(155): [ 0.20  1.30 -0.64 -0.57 -0.22  0.02 -0.08  0.10  1.17 -0.02 -0.44  0.41
  1.30  1.14 -0.50  0.69 -0.17  0.52 -1.97  0.08 -0.23 -1.94  0.01  1.29
  0.20 -0.70  2.03  0.93 -0.48]
(54): [ 0.44  1.27 -0.61 -0.33 -0.17 -0.15  0.24 -0.10  1.43  0.07 -0.28  0.46
  1.13  1.11 -0.35  0.75 -0.35  0.89 -1.82  0.45 -0.30 -1.67  0.05  0.95
  0.25 -0.60  2.37  0.95 -0.33]
(93): [ 0.74 -0.79  1.59 -0.03  0.96 -0.20  0.84  0.58  1.19  0.12  0.61  0.58
  0.67  0.77 -0.09 -0.32 -2.27  2.97  0.05  2.30  1.28 -0.31  0.09 -0.50
  0.68  0.43  2.27  0.40  0.40]
(173): [ 2.58  1.37  1.34 -1.47  3.66  0.70 -0.69  4.15  2.99 -2.72  1.21  1.18
  4.50  3.02 -1.14 -1.45 -3.14  4.39 -2.36  1.77  1.79 -3.67 -1.63  3.57
  1.71 -0.06  3.00  0.48 -0.35]
(24): [ 3.11 -0.87  3.08 -0.48  5.76  1.09 -0.14  6.12  1.08 -4.74  2.59  1.05
  3.55  2.53 -0.81 -4.39 -3.85  6.77  0.58  2.88  2.92 -0.58 -2.67  3.11
  2.96  2.07 -0.57 -1.49  0.27]
(208): [ 3.56  0.91  3.02 -0.61  6.08  1.18 -1.31  6.33  3.62 -5.05  2.58  1.85
  5.40  4.86 -1.55 -4.29 -4.14  9.26 -2.48  4.24  3.16 -3.87 -2.78  5.34
  3.64  0.90  3.75  0.24 -3.87]
(4): [ 0.02  1.42 -0.79 -0.90 -0.36  0.39 -1.20 -0.11  0.31 -0.79 -0.33  0.04
  1.10  0.74 -0.52  0.63  0.41 -0.65 -1.03 -1.14 -0.43 -1.44 -0.12  1.82
  0.05 -0.68 -0.22  0.21 -0.70]
(128): [ 3.56  0.91  3.02 -1.63  6.08  1.18 -0.27  6.33  3.62 -5.05  2.58  1.85
  5.40  4.86 -1.55 -4.29 -4.14  9.26 -2.48  4.24  3.16 -3.87 -2.78  5.34
  3.64  0.90  3.75  0.24 -0.32]
(77): [ 2.43  1.30  1.05  2.77  3.38  0.81 -0.93  4.01  2.93 -2.71  1.12  1.09
  4.68  3.04 -1.09 -1.54 -2.86  4.18 -2.23  1.63  1.61  2.77 -1.64  3.59
  1.89 -0.05  2.77  2.77 -0.65]
(204): [ 3.11 -0.87  3.08 -0.48  5.76  1.09 -0.14  6.12  1.08 -4.74  2.59  1.05
  3.55  2.53 -0.81 -4.39 -3.85  6.77  0.64  2.88  2.92 -0.58 -2.67  3.11
  2.96  2.07 -0.57 -1.49  0.27]
(187): [ 2.05  1.47  0.44 -1.68  3.22  1.00 -1.38  3.86  2.23 -3.35  1.06  0.89
  4.67  2.73 -1.06 -1.84 -1.56  3.33 -2.00  0.69  1.02 -3.48 -2.10  4.17
  1.63  0.08  1.50 -0.02 -0.65]
dup (77):  : [2.77]
dup (208):  : [-3.87]

(119): [ 2.02  3.64 -0.22 -0.07 -1.76 -2.06 -2.82 -1.15  1.39 -5.00 -3.91 -2.57
 -0.27]
(110): [-1.91  3.47  3.91  0.44  0.44  5.60 -0.26  2.78  3.91  0.54 -1.51  3.18
  4.20]
(42): [ 1.77  1.77  2.49 -1.98 -2.35  0.09 -1.99 -0.55  0.58  4.88 -1.98 -1.98
  2.05]
(124): [-1.91  0.54  3.91 -0.80  0.44  0.44 -0.26 -1.23  0.41  0.54 -1.51  3.18
  4.20]
(149): [ 3.71  1.84 -5.77 -2.03 -4.53  2.47 -0.55  1.13 -2.15 -0.76 -0.12 -1.01
  1.06]
q: [ 3.71  1.84 -5.77 -2.03 -4.53  2.47 -0.55  1.13 -2.15 -0.76 -0.12 -1.01
  1.06] : (149)
q: [ 2.02  3.64 -0.22 -0.07 -1.76 -2.06 -2.82 -1.15  1.39 -5.00 -3.91 -2.57
 -0.27] : (119)
q: [ 1.77  1.77  2.49 -1.98 -2.35  0.09 -1.99 -0.55  0.58  4.88 -1.98 -1.98
  2.05] : (42)
q: [-1.91  3.47  3.91  0.44  0.44  5.60 -0.26  2.78  3.91  0.54 -1.51  3.18
  4.20] : (110)

(12): [-1.25 -0.86 -1.47  3.33 -0.28  1.11  1.72  2.86  5.45 -0.27 -6.24  0.91
  1.27  1.32  3.88]
(118): [-7.21  0.06 -2.67  1.47 -0.66  6.23  0.06  0.06  0.88  4.24  0.06  0.06
  5.76  6.51  0.76]
(62): [ 4.91  2.73  2.23 -5.18 -8.60 -4.94 -5.87 -4.33 -1.42  5.45 -5.14 -6.58
 -5.25 -4.80 -4.38]
(150): [ 0.43  0.20  0.43 -5.77 -3.76  1.72  0.43 -0.33  0.43  0.16 -1.77  0.39
  1.89 -0.47 -4.57]
(61): [ 4.91  2.73  2.23 -5.18 -8.60 -4.94 -5.87 -1.59  1.88  7.18 -3.43 -4.05
  0.73 -0.84 -4.42]
(48): [-3.25 -0.27 -2.46 -2.12  0.53  1.28 -0.31 -1.11 -3.26 -0.80  4.89  0.40
  1.35  0.04 -3.38]
(144): [ 2.28 -0.42  2.28 -5.19 -3.41 -1.77 -2.36 -1.14  1.62 -5.59 -2.54  1.22
 -0.53 -3.36 -3.32]
dup (150):  : [0.43]
dup (118):  : [0.06]
dup (144):  : [2.28]
q: [-7.21  0.06 -2.67  1.47 -0.66  6.23  0.06  0.06  0.88  4.24  0.06  0.06
  5.76  6.51  0.76] : (118)
q: [ 4.91  2.73  2.23 -5.18 -8.60 -4.94 -5.87 -4.33 -1.42  5.45 -5.14 -6.58
 -5.25 -4.80 -4.38] : (62)
q: [ 2.28 -0.42  2.28 -5.19 -3.41 -1.77 -2.36 -1.14  1.62 -5.59 -2.54  1.22
 -0.53 -3.36 -3.32] : (144)

(160): [-0.87 -0.97 -0.87 -5.45  3.68 -6.43 -0.87  5.13 -0.87 -4.66]
(91): [-4.01  0.02 -0.86  3.32 -3.27  1.12 -3.35 -2.81 -0.06 -2.03]
(123): [-1.71 -6.27 -5.91 -0.87  4.98 -1.13 -2.24  3.77  1.22 -1.28]
(65): [ 5.19 -3.56 -4.08  3.25  7.02  3.32 -1.22  4.43  3.22  2.55]
(19): [-4.67 -3.82 -3.30  1.50  6.85 -0.49  0.53  4.46  2.36 -3.25]
(71): [-4.01 -0.38 -0.11  1.01  7.49 -2.50  1.78  4.90  1.01 -3.44]
(131): [ 7.41 -5.20 -3.11 -2.65  4.30  0.76 -0.26  3.42  1.75  5.60]
(37): [-5.68  4.45  5.67  1.50  4.32 -1.55  4.88  3.07  1.94 -3.74]
dup (71):  : [1.01]
dup (160):  : [-0.87]

(125): [-2.08 -6.34 -0.11  0.42 -2.58]
(64): [ 5.53 -3.43 -3.43  1.20 -3.43]
(30): [ 5.35 -1.48 -3.40 -0.74 -1.48]
(32): [-1.82 -0.38 -0.38 -1.08 -0.38]
(90): [-5.55  1.44  3.38 -0.76  5.48]
dup (32):  : [-0.38]
dup (64):  : [-3.43]
dup (30):  : [-1.48]
q: [-5.55  1.44  3.38 -0.76  5.48] : (90)

(188): [-6.37 -7.96  8.49  3.22  8.49  8.62 -7.67]
(52): [-3.13 -5.31 -0.71  4.58  1.61  1.90 -8.84]
(92): [-3.95  4.27  3.48 -5.20 -8.45 -6.27  6.40]
(73): [-4.35  3.99 -3.79  0.48  2.01 -1.74 -8.94]
(99): [-1.25  2.66 -6.22  1.61  7.25 -0.99 -6.15]
(189): [ 2.47 -4.84  6.94 -2.72 -2.58 -7.40  7.87]
(205): [-5.12  1.86  1.55  7.10  4.06  4.00  2.02]
(78): [-2.36 -2.36 -7.50 -2.95 -2.36  2.88  7.29]
(115): [ 2.14  8.09  0.52 -7.66  0.52 -0.45  5.62]
(74): [ 2.70  8.14  3.76  0.64 -2.90  7.88  3.20]
(111): [-0.12  8.99 -6.82  8.27  7.10  7.24  7.50]
dup (188):  : [8.49]
dup (115):  : [0.52]
dup (78):  : [-2.36]

(148): [-0.03  1.65  2.48  2.98 -0.37 -0.36 -3.12  2.49  6.33 -3.18 -1.27 -0.39
 -0.25  1.42  3.61  6.57  0.89  3.76 -1.14  0.27  2.07 -2.77 -1.14  3.73
  7.66  4.69]
(167): [ 3.10  0.26 -0.45  3.80 -0.31  0.06 -0.68  1.01  1.07  1.76  0.40 -4.62
 -1.94 -6.91 -3.13  3.86  0.50  2.44 -0.64  1.76 -1.36  0.58  1.80  1.76
  2.70 -1.78]
(57): [-2.30 -0.53  4.43  2.78 -1.36  3.11 -3.01  0.33 -0.87  1.94  3.36 -0.22
 -2.86 -4.30 -2.83 -0.76  0.33 -1.29 -1.33 -2.72 -0.19 -1.12  3.30 -0.97
 -4.00 -3.77]
(23): [-2.94 -4.75 -5.06  1.63 -1.18 -6.89  1.70  4.31 -4.41  5.10  6.20  3.62
  3.52 -2.76  1.29 -1.78  0.83  2.20  2.69  5.29 -2.92 -1.35 -4.15 -1.22
 -0.98 -5.02]
(183): [ 1.99  3.77  5.69  5.31  1.83 -0.86  3.76  2.05  5.45  1.30  0.58 -1.12
 -1.15 -7.33  1.51 -7.35 -5.05 -0.77  5.85  0.67  0.47  3.25  3.21  4.73
 -4.71 -0.51]
(158): [-5.20 -5.35 -2.11 -0.80 -6.53 -5.72  0.44  3.69 -6.26 -0.77  0.68  0.60
  1.88  0.98  2.74  0.31  3.83  3.40 -0.83 -1.08  0.64 -1.54 -4.39  0.68
 -1.25 -3.92]
(25): [-5.20 -5.35 -2.11 -3.45 -6.53 -6.53 -6.53  3.69 -6.26 -0.77 -6.53  0.60
  1.88  0.98  2.74  0.31 -2.08  3.40 -0.83 -1.08  0.64 -1.54 -4.39  0.68
 -1.25 -3.92]
(89): [ 4.59  3.07  2.83  0.73  3.59 -0.93  1.95  1.67  6.03  0.54 -1.93 -3.64
 -1.34 -6.03 -4.01 -2.93 -8.12  3.98  1.91  2.42  0.99  4.63  3.75  0.18
 -0.08 -0.71]
(121): [-3.70 -0.91 -0.28 -3.68 -3.42 -1.18 -2.21  2.46 -1.42 -0.41 -0.28 -2.60
 -3.10  2.43 -2.66  2.23  0.97  5.52 -7.19 -4.92  2.20 -2.02 -2.81 -1.02
  0.22 -2.95]
dup (121):  : [-0.28]
dup (25):  : [-6.53]
dup (57):  : [0.33]
dup (167):  : [1.76]
dup (148):  : [-1.14]

